Each row below holds a small network's activations on one record, seen along a few directions.
Records have a field called Zini. Each example row is followed by its value.
The largest differences between rows may come from other fields.
Random noise pushes rows far along 3 fixed directions. That doesn't count. These rows show it; they differ only by the noise:
[ -86 -669  -79  295  -18 -165 -618   69 -149  404    3  178  359  310
  -92 -271 -488   63 -200   99]
[-182 -132  -47  -10   81   -5  -46   33  -36  162  -47   99    2   38
   31   85  -24   83  -82  -26]
[-263 -630   57  159  120 -129 -378  -43 -172  441 -175  224  159   45
   -1   91 -492  193 -164   67]
[-161 -224  -20   70   29  -79 -143  -31  -85  175  -12  134   44   36
   43   27 -175   68  -47   24]
[-123 -331 -104  100   51  -33 -290  116  -51  264  -21  104  176  212
  -53 -101 -136   64 -171    3]

[ 377 -363  345   76  129   10 -140  -93    1   32 -280 -108  294 -224
 -101   72 -358  -66   36  -46]  n6
[ 368  323  -15  135 -356 -154    3  -94   28 -398  400  -77   65   50
   66 -422   19 -333  280   69]  n8
[ 248  234  -94  167 -305 -146 -122  -17   52 -278  377  -55   26   79
   -5 -336   11  -98  203   66]  n1
[-257 -553   -8   84  106   -3 -340  106  -76  457 -131  154  167  212
  -57   27 -288  142 -287   46]  n11
[ 119  800 -160 -163 -198   86  465   39  164 -476  298 -168 -276  -59
   77  -40  584  -95  225  -65]  n8
[ 235  141  455 -203  210   98  450 -255   55 -214 -341 -137 -126 -613
   85  504  -34  -18  231 -133]  n6
[-464 -626  -77  333  -67 -309 -519 -225 -333  443  -15  359  -18  126
    7  -73 -690  328  -88  301]  n1
[ -54 -209 -408 -311  479  562 -184  899  310  478 -376 -238  371  655
 -464 -129  749  162 -747 -346]  n7
[-237  394  -91  -68 -111 -123  310 -234 -109 -215  201  131 -330 -179
  242   96  107  -19  234   72]  n3
[-45 -62  46  34 -39 -42 -27   8  -7  56   7  40  -2  -6  27  14 -84  14
  -9  35]  n5
[-217  481   37 -118  -91  -92  479 -358  -87 -298  159  107 -425 -338
  311  282  125  -39  320   43]  n3
[ 267  206  -54  151 -272  -86  -45 -121   -7 -317  335  -66   38  177
   31 -415   40 -323  157   79]  n4
[   6   61 -133 -184  170  287   56  423  215  141 -151 -161  109  241
 -186   26  439   45 -309 -153]  n5
[-471  309  215 -150   59  -92  515 -471 -121 -108 -108  185 -635 -566
  293  675  -81  307  285   86]  n1
[ 391  104 -249   96 -239   49 -288  325  160 -162  362 -170  292  526
 -174 -685  252 -348  -97  -11]  n9
[ 179   92   71   50  -65   30   21  -30   66 -120    8 -115   35  -38
  -56    2   13  -10   65  -12]  n4
[ 440 -659   72  408 -109 -181 -713   45  -88  165   -9  -32  638  221
 -196 -467 -616 -150  -51   83]  n2
[ -64  355  286 -237   61  -17  533 -310  -41 -223 -123   16 -351 -608
  234  493   -5   40  321  -22]  n7
[  55  -27  176  200 -257 -299  -56 -323 -142 -129  165  102  -91 -287
  152   20 -459   41  313  177]  n8
[ 199   23  112   -3   60   25   44    2   56  -70 -120 -107   85 -225
  -47  146  -20   80  101 -101]  n2
[-331 -115 -123  -47   80   89   -9   68  -13  213   -9  109  -97  229
   29   79  111   68 -220    3]  n11
[ 113  229 -295  329 -528 -261 -256 -163  -97 -313  711   94   28  455
  121 -728  -30 -385  198  224]  n11
[ 285  -29 -256   61  -22  112 -347  407  136    2   50 -222  330  367
 -321 -454  234    3 -193  -73]  n10
[  10 -268 -124  116   77   20 -337  125  -33  193 -129  -33  176  212
 -204 -159  -94  146 -161   22]  n10
[-485 -578  227 -191  453  162   12   -2  -77  551 -572  140 -127 -151
  -15  615 -259  346 -346  -37]  n9
[ -93 -208  111  -56  188   30  -63   22  -27  165 -304  -33  -16 -201
  -96  253 -147  278  -72  -22]  n10
[-172   80  -27 -437  402  420  304  427  241  209 -380 -148 -125   44
 -141  365  570  156 -363 -267]  n9
[ 411  598  351 -266   64  131  656 -236  150 -540 -100 -249 -209 -580
  118  333  300 -202  377 -162]  n6
[-274 -512    3  185   74 -113 -354  -46 -150  406 -156  177  123   22
  -43  141 -448  301 -132  107]  n3
[ -32  -21   79 -141  158  122  127   62   29   52 -207  -58  -50  -83
  -35  162   86   32  -92  -63]  n4
[ 240   34   74  266 -375 -282 -189 -225  -98 -221  344   39  104  -24
   95 -344 -358 -221  276  191]  n5
[ 471  711 -211 -227  -33  262  336  356  307 -468  154 -358  103  115
 -124 -264  805 -294   62 -244]  n2

Here are new rows. What is Zini for each?
[  22 -157  -57  -80   70   81 -139  249   67  155  -67  -40  110  155
 -122 -119   57    0 -198  -47]  n9
[ 176 -393  504  -45  277   29   58 -231  -47  107 -476  -44  105 -502
  -13  443 -432   85   62  -70]  n6
[ 269  205  108  -91 -101   22  105   43  122 -206  107 -119   10  -94
   -5  -99   98 -169  119  -44]  n9
[-327 -635   66   80  225  -29 -286  -45 -189  458 -323  178   51   73
  -59  131 -419  215 -276   85]  n4
[-317 -192 -145   59   65   -1 -175   70  -53  262  -74  122  -78  177
  -65   55  -48  263 -170   61]  n1
[  58  695  -33 -214 -144   96  531  -14  171 -402  272  -87 -299 -101
  173   73  548 -204  205  -99]  n11
[-230 -145 -138  -31   41   42  -99  195   -4  236    2   93    9  222
  -18  -28   68   72 -214   -1]  n11
[ 126 -169  203  247 -176 -224 -191 -285 -119  -61   71   57   26 -155
   40  -56 -462   25  214  119]  n4
[ 303  -60  328  -68  130    9  139 -120   20 -106 -259 -116   65 -378
   -7  175 -169  -71  139  -68]  n6
[ 343 -176  218  208 -164 -108 -188 -179  -24 -125   75  -50  205  -31
  -12 -187 -337 -210  143   77]  n4
[-117 -211  -35  232 -148 -217 -240 -219 -177   59  171  178   56   75
  107 -142 -356  -34   83  148]  n3
